These are the activations of a small neural network, seen along a few directions. Each row is one input.
In each table, some parts of the input vary, and every possible input appears once, in random order.
A made-up example of a description, with smaller parts first: values(2) and (point or line(9) or (line(4) and ring(8))).
Shared parts are said once, and a part with two or three values counts as separate values.

Other details of the inputs vary at random and push rows far along three fixed directions, the same in every table; ignore that.

Table:
row 1: -33 -17 -1 10 11 17 -49 -35 -18 -38 -69 8
row 2: -25 14 -3 -7 -2 -6 25 56 48 25 -58 15
row 3: -14 12 5 -5 -6 -2 19 56 47 21 -63 5
row 4: -17 9 -1 -18 17 -26 33 27 20 38 -19 -4
row 5: -28 13 -17 18 6 14 9 26 40 23 -63 3
row 6: 8 -6 5 14 -5 10 13 -21 -20 -8 74 0
row 7: 16 -2 -16 -13 -19 33 -14 1 -11 18 68 -3
row 8: -16 -18 6 -18 14 -6 -13 -5 -20 -24 3 8
row 9: 20 -1 16 -18 -2 27 0 -5 1 -10 58 2
row 10: 9 2 -8 -6 30 1 -22 -44 -47 -20 20 -26
row 11: 19 21 8 16 -2 -11 40 34 24 44 -20 -3
row 12: -19 -22 21 25 -12 14 -21 -8 -16 -29 -56 33
row 13: -10 7 -4 -16 13 -19 30 34 24 32 -6 -3
row 14: -11 -11 -4 -17 -2 3 -44 -24 -53 -17 -16 -14
row 15: -7 15 25 -26 26 -38 1 -9 -25 -1 -65 -29
row 16: 21 -5 11 22 -13 24 1 16 7 -6 23 19
row 17: -8 9 -16 -10 31 -33 -1 -26 -34 9 -65 -29
row 18: 21 -1 -26 2 1 30 2 -8 8 17 66 7
row 19: -13 -16 8 16 -1 -5 -8 -22 -39 -37 1 0
row 20: 30 -4 -5 5 -19 8 12 2 26 8 66 -8
row 21: -13 -6 -11 1 19 11 -15 -36 -29 -13 -13 -3
row 22: -21 -30 -14 23 -31 12 -19 26 33 -32 -9 31
row 23: 8 17 -30 3 15 -11 13 26 19 35 -19 -13
row 24: -22 -17 3 -2 -11 -10 -43 -24 -26 -62 -52 29
row 25: -1 -2 -14 12 4 43 -14 -5 13 -13 27 7
row 26: -15 9 -6 -9 -1 -14 -17 -4 -17 20 -29 -26
row 27: 3 27 -1 -15 10 -17 29 51 37 34 -11 -6
row 28: -4 10 -13 -4 -5 -33 30 15 26 35 -7 5
row 29: 4 -3 -23 -5 -29 35 -13 34 15 21 33 5
row 30: 18 -1 -21 2 7 36 -4 -14 -4 -2 64 -3
row 31: 8 6 4 11 -10 21 -6 16 -4 -26 32 28
row 32: 16 1 -2 20 -7 9 14 14 1 -4 73 -2
row 33: -2 28 -17 0 -8 -8 7 44 31 57 -10 -26
row 34: 12 12 -7 6 -10 -30 27 28 40 34 -17 -22
row 35: 13 -4 21 7 11 -10 -1 -41 -50 -20 23 -24
row 36: -25 -12 -15 25 -12 47 -29 13 38 -11 -24 31
row 37: 8 -3 28 -26 12 8 -8 -38 -31 -15 29 -7
row 38: -15 -16 7 -14 17 -8 -18 -1 -18 -25 5 6
row 39: 31 35 0 -14 -7 -23 46 11 34 54 14 -14
row 40: -39 -35 0 11 -15 29 -10 26 31 -21 -10 31
row 41: 2 15 -17 -7 21 -18 5 -11 -1 27 -35 -19
row 42: -19 9 -35 14 0 2 14 43 44 37 -63 8
row 43: 17 6 6 -23 7 -23 -11 -48 -41 -27 20 -6
row 44: 8 0 13 -8 3 -32 2 -33 -15 7 -42 -9
row 45: -28 -14 -10 32 -27 20 4 43 22 -18 -6 47
row 46: 10 20 16 -1 20 -44 35 -19 -31 27 -24 -43
row 47: -37 -22 10 16 2 -15 -27 -22 -54 -57 -50 23
row 48: 12 -14 10 0 -10 -3 -16 -29 -9 -18 -9 7
row 49: 22 3 0 -14 -11 5 -1 -29 -6 -9 67 16
row 50: -35 -39 18 4 -2 13 -36 -11 -14 -49 -52 9
row 51: 5 16 -17 -6 21 -20 1 -8 -2 24 -36 -22
row 52: -34 -10 -17 17 -37 41 -27 32 34 11 -13 26
row 53: -8 -25 2 -1 -2 18 -12 15 10 -24 37 6
row 54: -2 5 6 -21 23 -28 28 -4 -4 22 7 -32
row 55: -6 5 9 -8 9 -16 28 21 25 31 -26 -24
row 56: 3 -10 -17 4 -21 3 7 19 30 1 36 29
row 57: 4 -13 -16 3 -18 2 -2 14 19 -11 37 26
row 58: 5 -17 23 -7 9 5 -22 -8 -13 -21 -5 -2
row 59: -5 -21 27 -11 8 10 -22 -31 -22 -20 -9 5
row 60: -16 -13 -12 8 -33 18 -14 19 31 -28 -18 48
row 61: -18 -11 -16 25 -10 45 -35 19 37 -18 -24 25
row 62: -31 -16 4 0 -15 34 -12 28 29 -20 -12 44
row 63: 25 2 -15 -1 -11 -5 9 17 23 8 74 10
row 64: 30 18 11 5 -13 26 25 10 11 15 61 14
row 65: 17 2 -3 -12 30 -11 -37 -62 -52 -19 15 -26
row 66: 28 -5 -5 5 -20 9 15 -2 26 12 66 -7
row 67: 11 19 3 -13 -7 -25 21 0 13 18 -33 -8
row 68: -9 -5 -3 21 -15 13 11 15 3 -4 40 30
row 69: 11 18 19 0 24 -48 21 -23 -42 13 -24 -48
row 70: -40 -16 4 -1 9 -18 1 23 13 -7 -74 -1
row 71: 23 41 3 -7 12 -26 46 20 -1 35 10 -15
row 72: 17 36 -16 -5 29 -8 31 9 16 44 7 -39
row 73: 32 -4 13 -11 3 -17 -8 -40 -24 -9 19 -13
row 74: 14 1 9 -2 1 -30 -5 -11 -4 2 -40 -11
row 75: 2 -21 25 -9 9 8 -26 -22 -22 -28 -9 0
row 76: 2 8 3 11 -14 25 11 13 7 -6 33 34
row 77: -18 -4 -1 20 -25 31 -4 32 16 -27 -13 51
row 78: 25 12 24 -4 8 1 -9 -28 -45 -27 27 -6
row 79: 3 10 5 -2 7 -14 27 42 40 36 -12 -25
row 80: -30 2 -8 13 17 0 -20 6 4 -13 -84 -6
row 81: -7 -6 11 19 -23 31 -13 22 6 -34 -20 37
row 82: 22 26 12 -28 14 -50 16 -36 -29 9 -31 -35
row 83: 3 24 10 -6 30 -61 24 -17 -52 11 -18 -33
row 84: -19 -9 -1 -8 -8 12 -40 -29 -35 -12 -2 -8
row 85: 25 -10 18 -10 3 25 -3 -7 6 1 58 0
row 86: 20 31 -9 -5 28 -12 7 -4 8 35 3 -38
row 87: 23 12 20 -5 3 5 7 -24 -33 -12 27 -2
row 88: -4 -7 -18 -5 -27 38 -15 16 7 22 34 13
row 89: 8 8 15 -18 17 -56 17 -56 -37 16 -25 -47
row 90: -36 -29 18 29 -13 12 -24 -19 -24 -42 -51 21
row 91: -2 -23 -7 5 -17 6 -9 -16 2 -25 35 12
row 92: 38 10 1 -7 -17 8 0 -1 15 -5 58 3
row 93: 42 32 10 11 7 -19 41 31 17 50 18 -21
row 94: 4 -14 3 -9 0 -16 -4 -50 -28 -17 37 -8
row 95: 4 -9 -25 10 3 39 -13 5 4 -14 28 11
row 96: 1 -5 12 6 11 -16 6 -41 -52 -21 29 -18
row 97: 20 27 -17 -10 22 -15 23 -13 8 54 14 -27
row 98: -29 5 3 -12 5 -13 9 36 18 3 -72 8
row 99: 10 -12 11 -5 -3 23 9 -3 15 8 65 -8
row 100: -22 -31 -15 21 -32 13 -15 21 32 -30 -12 32
Description of these inputs: line(4) and (values(2) or ring(5) or (values(3) and ring(6))).
- The inputs of row 94 and row 91 match in every part but the line(4) part. If row 40 is changed in the same way as row 94 into row 91, which row does it become? => row 54
- The inputs of row 76 and row 71 match in every part but the line(4) part. If row 49 is changed in the same way as row 76 into row 71, which row does it become? => row 43
- The inputs of row 1 and row 86 match in every part but the line(4) part. If row 41 is changed in the same way as row 1 into row 86, which row does it become? => row 65
- Which other rows does row 67 become when the ring(6) part takes its other values? List them by row number. => row 48, row 56, row 60, row 66, row 91
- Which other rows does row 38 become when the line(4) part takes its other values? List them by row number. => row 4, row 8, row 13
- Which other rows does row 7 become when the values(2) part takes its other values? List them by row number. => row 84
- Which other rows does row 26 become when the values(2) part takes its other values? List them by row number. => row 29

Table:
row 101: -3 14 -19 -8 19 -38 28 -2 6 46 -20 -41
row 102: 2 -8 -1 -12 4 22 2 6 4 11 65 -10
row 103: -9 31 -6 -19 32 -29 30 20 -3 46 -26 -35
row 104: 31 26 -9 6 1 15 -3 -26 -33 35 39 -34
row 105: 6 30 -28 -7 28 -30 27 0 1 44 -1 -36
row 106: -7 6 2 -16 3 -35 -4 -18 -40 -16 -29 4
row 107: 7 16 -8 -5 19 -39 26 -3 16 46 -25 -46
row 108: -8 -5 -8 -8 -5 23 -31 -4 5 -22 -18 26
row 109: 21 -10 4 15 -10 0 9 -9 11 -3 55 -2
row 110: 6 -18 -2 7 7 22 -32 -32 -9 -30 8 1
row 111: 41 3 8 8 4 1 12 -24 -6 -6 59 -8
row 112: 5 0 -7 24 -4 16 3 5 12 -16 10 26
row 113: 4 -6 8 -26 4 -15 -19 -35 -18 -3 -4 -18
row 114: 2 -9 4 -15 -6 12 -29 -20 -1 -23 -18 6
row 115: 22 -3 25 -5 1 -2 16 -6 -8 2 63 -14
row 116: 3 -21 17 -6 -21 -3 -20 -24 -12 -34 17 15
row 117: 32 17 -1 26 -24 26 6 -6 -17 15 57 -2
row 118: -14 -9 10 -4 17 28 -30 -14 -21 -28 -8 10
row 119: 11 14 -3 4 -2 25 27 65 68 46 4 -3
row 120: -31 -19 8 13 -17 7 5 33 13 -14 -22 21
row 121: 1 5 15 -15 8 -19 -14 -37 -41 -30 -25 11
row 122: -12 6 -11 -25 13 -22 -18 -20 -30 -3 -34 -10
row 123: -22 -17 -12 26 -21 0 8 25 26 -7 -15 22
row 124: -10 -10 23 4 7 18 -17 -13 -29 -42 -2 22
row 125: -14 -21 -12 -10 -16 15 -25 2 7 -8 9 18
row 126: -41 7 16 -5 22 -44 6 -2 -43 -13 -97 -9
row 127: -18 -4 -21 28 -13 4 6 26 19 -11 -12 28
row 128: -6 -3 -23 18 0 29 -10 13 31 -2 -8 17
row 129: 15 2 15 -19 18 -3 5 -13 -9 19 40 -35
row 130: 6 -3 7 4 -27 9 2 20 31 -13 -14 29
row 131: -12 -4 -10 5 -31 -9 20 47 40 18 -12 26
row 132: -7 -4 18 19 -11 15 14 47 34 -3 -36 23
- The inputs of row 104 and row 117 match in every part but one. If row 119 is changed in the same way as row 104 into row 117, which row does it become? => row 132
- Describe the family of inputs behind these rows. => values(2) and (point or (values(3) and ring(5)))
- Which other rows does row 113 become when the values(3) part takes its other values? List them by row number. => row 107, row 129
- Which other rows does row 101 become when the values(2) part takes its other values? List them by row number. => row 123
- Which other rows does row 126 become when the values(2) part takes its other values? List them by row number. => row 103

Table:
row 133: 20 9 -17 -5 9 21 -3 -7 9 26 48 -22
row 134: 8 -27 10 11 -17 58 -30 0 2 -45 76 34
row 135: -23 -10 0 19 -5 -7 1 10 3 -9 -46 10
row 136: -25 -31 -12 26 -27 32 -27 18 16 -37 0 41
row 137: -5 13 -1 8 3 -2 19 24 10 17 -20 -1
row 138: 15 13 -1 -22 16 -34 23 -19 -14 22 26 -31
row 139: -12 4 12 3 3 -25 4 -2 -6 -2 -79 -4
row 140: 7 18 3 6 5 -20 14 -7 -8 13 -23 -11
row 141: -12 -29 2 15 -33 38 -29 18 26 -33 -4 44
row 142: -22 -9 14 -14 23 -22 -32 -57 -77 -42 -45 -9
row 143: 27 23 -15 4 -9 -2 24 19 23 32 40 -3
row 144: 0 13 -10 -5 -8 -13 16 23 26 25 -25 3
row 145: 18 17 -13 -13 23 1 2 -17 -5 32 26 -36
row 146: -5 7 5 -8 1 -5 14 28 22 19 -17 0
row 147: -24 -14 7 2 -7 -11 -1 13 14 -7 -45 8
row 148: 13 -6 14 -31 24 -4 -26 -64 -66 -33 52 -14
row 149: 20 9 3 3 -1 -4 31 21 25 23 38 -10
- Describe the family of inputs behind these rows. => values(2) or (values(3) and ring(5))
